Each row below holds a small network's activations on one input, seen along a few directions.
Each table varies a few parts of the input and shows all the possible inputs, shuffled.
Descriptions start from the smaller parts, as in this example, which fits no table here: one of 4 places along a line, together with either a single point or one of 9 places around a ring or (one of 3 separate values, together with one of 8 places around a ring).
Shared parts are said once, and a part with two or three values counts as separate values.

Other details of the inputs shift rows strongly along two fixed directions, in all tables alike. That doesn't count.

Rows:
R1: [-4.70  1.19 -0.40  3.13 -1.50 -1.45 -1.81  3.43  1.36  0.46 -2.80 -2.05
 -1.01  0.14]
R2: [ 2.27 -0.90 -0.90 -1.95  0.66  1.79  0.30 -1.53 -0.28  2.46  0.51  2.42
  4.23  4.13]
R3: [-5.78  2.47  1.63  1.90 -2.24 -2.71 -1.05  2.49  1.53 -3.00 -2.22 -2.89
 -4.50 -1.86]
R4: [-3.52  0.16 -1.73  1.21 -1.38 -0.83 -0.84  1.85  0.60  2.34 -2.79 -0.91
  2.19  3.05]
R5: [ 3.50  0.68  0.43  0.87  0.75  2.32  2.20 -2.02 -0.95 -3.59  2.68  0.04
 -1.29 -4.18]
R6: [-4.94 -0.05 -1.70 -2.41 -1.90 -2.16  0.33 -0.03  1.27  0.96 -3.00  0.00
  2.68  1.59]
R7: [ 2.57 -1.62  0.16 -1.02  1.00  1.69 -1.18  0.17 -0.02  4.69  0.14  1.09
  1.46  3.28]
R8: [ 3.37  1.03  1.81  0.06  0.07  0.37 -0.36 -1.20 -1.03 -4.64  2.59 -0.37
 -4.40 -3.75]
R9: [-6.45  1.80 -0.41  1.87 -1.76 -2.93  0.03  2.42  1.58 -2.70 -2.79 -2.80
 -3.36 -4.24]
R10: [ 2.35  1.63  1.31  0.63  0.00  1.73  1.04 -2.13  0.01 -5.82  2.18 -0.37
 -1.55 -4.45]
R11: [ 4.37 -1.14 -0.59 -1.24  1.02  3.03 -0.27 -1.95 -0.34  1.73  1.29  1.79
  3.85  2.07]
R12: [-1.25  0.88  0.28  0.18 -0.86 -1.87 -2.03  1.44 -0.27 -0.58 -1.10 -0.42
 -2.11  2.15]
R13: [ 4.32 -0.27  0.67 -1.81  1.07  0.46  0.26 -2.02 -1.13 -3.22  2.28  0.08
 -3.53 -4.42]
R14: [ 3.27 -0.73 -1.05 -1.20  1.36  1.86  2.62 -2.57 -0.81 -1.29  1.70  0.55
  0.13 -3.84]
R15: [-1.65 -1.37 -0.58 -2.98 -0.12 -0.93  0.26  0.02  0.60  3.78 -1.31  0.50
  0.61  1.49]
R16: [-0.59 -0.53  0.20 -0.74  0.27 -0.09 -0.85  1.06  0.33  3.57 -1.01  0.76
  0.40  3.96]
R17: [ 2.37  1.01  1.29  1.88  0.65  1.75  1.27 -0.63 -0.35 -3.48  2.52 -0.31
 -2.99 -5.32]
R18: [-6.45  1.04 -0.90  1.93 -1.75 -2.50 -1.13  3.63  1.22  2.14 -3.50 -0.90
  0.15  2.99]
R19: [ 4.52 -0.05  1.76  2.77  2.19  1.83 -0.11 -0.87 -0.82 -3.18  2.83 -0.74
 -0.94 -3.35]
R20: [ 1.43 -2.90 -0.37 -2.76  0.79  0.11  1.45 -1.63 -0.90  5.37  1.65  2.97
  5.53  4.75]
R21: [-8.98  1.19 -0.16  1.28 -2.20 -5.50 -0.23  2.62  1.56 -1.92 -3.84 -2.99
 -0.98 -1.09]
R22: [ 2.07 -1.97 -0.10 -0.71  1.71  0.46  0.55 -0.80 -0.90  3.60  1.32  2.15
  3.90  4.22]
R23: [ 2.29 -1.89 -2.02 -1.82  1.02  1.89  1.30 -1.02 -1.07  5.34  0.36  2.83
  4.92  5.24]
R24: [ 5.62  0.33  1.37  0.91  1.17  1.68 -1.76 -0.71 -1.18 -3.00  2.31 -0.41
 -3.40 -2.57]
Each input here is: one of 4 places along a line, together with either a single point or one of 5 places along a line.
Changing only the place on the line of 4 turns R7 into R15. The same change can be made to R19. Which row results?
> R21
List by row number the other rows that have the place on the line of 4 in common with R2.
> R12, R16, R18, R22, R23
List by row number the other rows that have the place on the line of 4 in common with R5.
> R3, R8, R10, R17, R20
Change only the place on the line of 5 in R11. List by row number the other rows that result.
> R1, R4, R7, R24
